These are the activations of a small neural network, seen along a few directions. Each row is one input.
In each table, some parts of the input vary, and every possible input appears once, in random order.
A made-up example of a description, with smaller parts first: values(2) and (point or ring(11) or (line(4) and ring(5))).
Shared parts are said once, and a part with two or three values counts as separate values.

Other details of the inputs shift rows strongly along two fixed directions, in all tables alike. That doesn't count.

Rows:
R1: [  5 -10  -8   1  -6   3   8  -5  -2 -19   0   2  -3 -30   9]
R2: [  4  17 -23   4 -16  20   3  -1  -9 -43  21  19 -20 -33  10]
R3: [  0 -10  12 -10   8 -16 -10  -9   6  33   6  -2  34  19 -10]
R4: [  3  -7  -6   0  -8  -3  -4 -11  -1 -14  12  12  20 -15   5]
R5: [ -1  21  -3  23  -5  13   5  11  -5  14  -7  -2 -45  21 -14]
R6: [  3 -25  13 -21  10 -20   1  -9  10   2  -2 -13  37  -5   8]
R7: [  1 -15   6 -17   6 -17  -6 -13   7   3  10   1  49   4   5]
R8: [  3 -13  -3 -12   1  -2   7  -5   2 -16   1  -5  11 -20  14]
R9: [ -2   7   7  15   6  -2  -2   6   6  35 -13  -7 -19  35 -17]
R10: [ -6  19  19   0   9   9 -14  17  -5  42  -4  10  -9  25 -14]
R11: [ -3 -20   3  -7   6 -23  -2 -12  10  -8  -8 -12  41  16   7]
R12: [ -3   8 -12   0 -12  22   5  11 -17 -44  -5  14 -26 -44  16]
R13: [  6 -28  10 -10   2 -21   3 -11   3   9  -6 -12  39  -8   5]
R14: [  2   3  11  -1  12   3   2   9   2  46  -7 -10 -22  16 -16]
R15: [  6 -26   7 -17   9 -21  -1  -9   8   5  -5 -13  39  -7   6]
R16: [ -5  -3 -15   8 -11  -2   2  -7  -2 -31  -3  -1  -2  -8   7]
R17: [ -4  24   0  13   5  15   4  14   1   8  -2  -4 -47  24 -12]
R18: [-11  13 -17  13 -18  19   0   9 -13 -56  -9  12 -23 -24  15]
R19: [  4  14  12   6   4   5  -4   5  -2  46   6   3 -12  25 -20]
R20: [ -1  -1 -15   7  -7  -2   1  -4   0 -34  -2  -2  -1  -7   9]
R21: [  1  30   4   3   5  22   1  13  -1  20  15   9 -41  14 -14]
Description of these inputs: values(3) and (point or line(6)).
Changing only the values(3) part turns R14 into R16. The same change can be made to R8. Which row results?
Answer: R11
Which other rows does R7 become when the line(6) part takes its other values? List them by row number.
Answer: R2, R3, R4, R19, R21

Rows:
R22: [ -4   8  16   0   4   0 -10   9  -2  16  -3   8   4  21  -8]
R23: [  3  -4   7  -2  10  -1   5   3   7  18  -1 -13  -7  17  -7]
R24: [ 6  8  9 -9  7  6 -7  1  2 34 15  6  4  5 -8]
R25: [  0   6 -12  12  -5  18   5   7  -5 -14  -5   4 -33 -14   3]
R26: [  8 -15   0 -16  -6  -3   7 -10  -3 -13  12   7  25 -38  13]
R27: [ -3  -1   1   3   8  -2  -3   2   4  21 -11  -2  -3  17  -6]
R28: [ -7  15 -13   3  -5  15   0   7  -9 -17  -2   6 -31 -11   2]
R29: [  0   5   4  10  -1  -6  -4   1  -2  19   0  -1   2  23 -12]
R30: [  6   4   6 -13  12   3  -3   1   1  35  12   5   0   2  -9]
R31: [  0  -6   9   5   5  -2   3   3   2  24 -15  -6  -6  11  -4]
R32: [ 2  6  0  7  2 -4 -4  3  2 19 -3 -6  1 22 -8]
R33: [ -1 -14   5  -9  -3  -7   2  -2  -4 -29  -8   1  23 -24  18]
R34: [ -3  21  -6   5  -6  20  -2  13  -7 -20   1  13 -24  -8   5]
R35: [  1  -9 -11  -1  -7 -11  -1 -14   8 -32   5   0  24 -12  10]
R36: [-2  5  8  4  4 -3  1 -1  4 17  9 -2  0 27 -8]
R37: [ -5  11  -4   6  -9  15   6   8 -11 -15  -6   1 -33 -17   4]
R38: [  0   1   1   1  10  -7  -1  -2   9  19  -3  -7  -6  18 -10]
R39: [ -8  -9  -4  -3 -13  -8  -7  -9  -6 -32   2   7  29 -12   9]
R40: [  1  14 -15   4  -2  15  10   1  -3 -19   8   1 -33  -4   3]
R41: [ -7  -8  -7  -7 -10  -6  -7  -7  -2 -31  -1   2  27 -14  13]
R42: [  3 -18  -4  -3  -7 -14   7 -13   5 -29  -2  -5  17 -21  12]
R43: [  8 -28  13 -25  10 -20  -4 -11   8  21   8  -4  53 -12   2]
R44: [  3  -4   6   2   9  -5   1   2  10  19  -5 -11  -8  13 -11]
R45: [  4  -3   7   5   2  -7   4   3  -1  23 -11 -12  -6  12  -6]
R46: [  0  18 -13   8  -7  17   8   2  -1 -20  12   3 -29  -1   4]
R47: [ -5  10  -8   5  -5  17   2  11  -9 -16  -4   1 -32 -16   2]
R48: [-4  5 10 -6 12 -1 -6 10  1 18 -9  0 -1 15 -4]
R49: [  5   8  13  -5   5   4  -8  -2  -3  33  18  12   5   7 -11]
R50: [  4  -4   3   5   6  -5   0   5   1  21  -8 -12  -5  13  -9]
R51: [  3 -30  14 -15   6 -27   6 -15  11   5  -5 -18  45   8   7]
R52: [ -1 -14   1 -10   0  -6  -2   0  -2 -31  -5   1  24 -23  15]
R53: [ -2   5   6   8   3  -7  -4  -2   7  17   4   1  -1  22 -13]
R54: [ -4 -12  -8   5 -12  -7  -3 -13  -2 -30   1  10  29 -11  10]
R55: [ -2  15 -15  14  -9  19   1   5  -4 -17  -1  10 -26  -6   3]
R56: [  2  14 -19  11  -7  11   5   4  -8 -16   1   3 -31  -8   1]
What is each input in this table made of?
Answer: line(5) and (point or line(6))
Changing only the line(5) part turns R51 into R40. The same change can be made to R31. Which row results?
Answer: R27
Which other rows agree with R50 in the line(5) part? List them by row number.
Answer: R23, R25, R43, R44, R47, R52
Which other rows does R50 become when the line(5) part takes its other values? List them by row number.
Answer: R29, R32, R45, R56
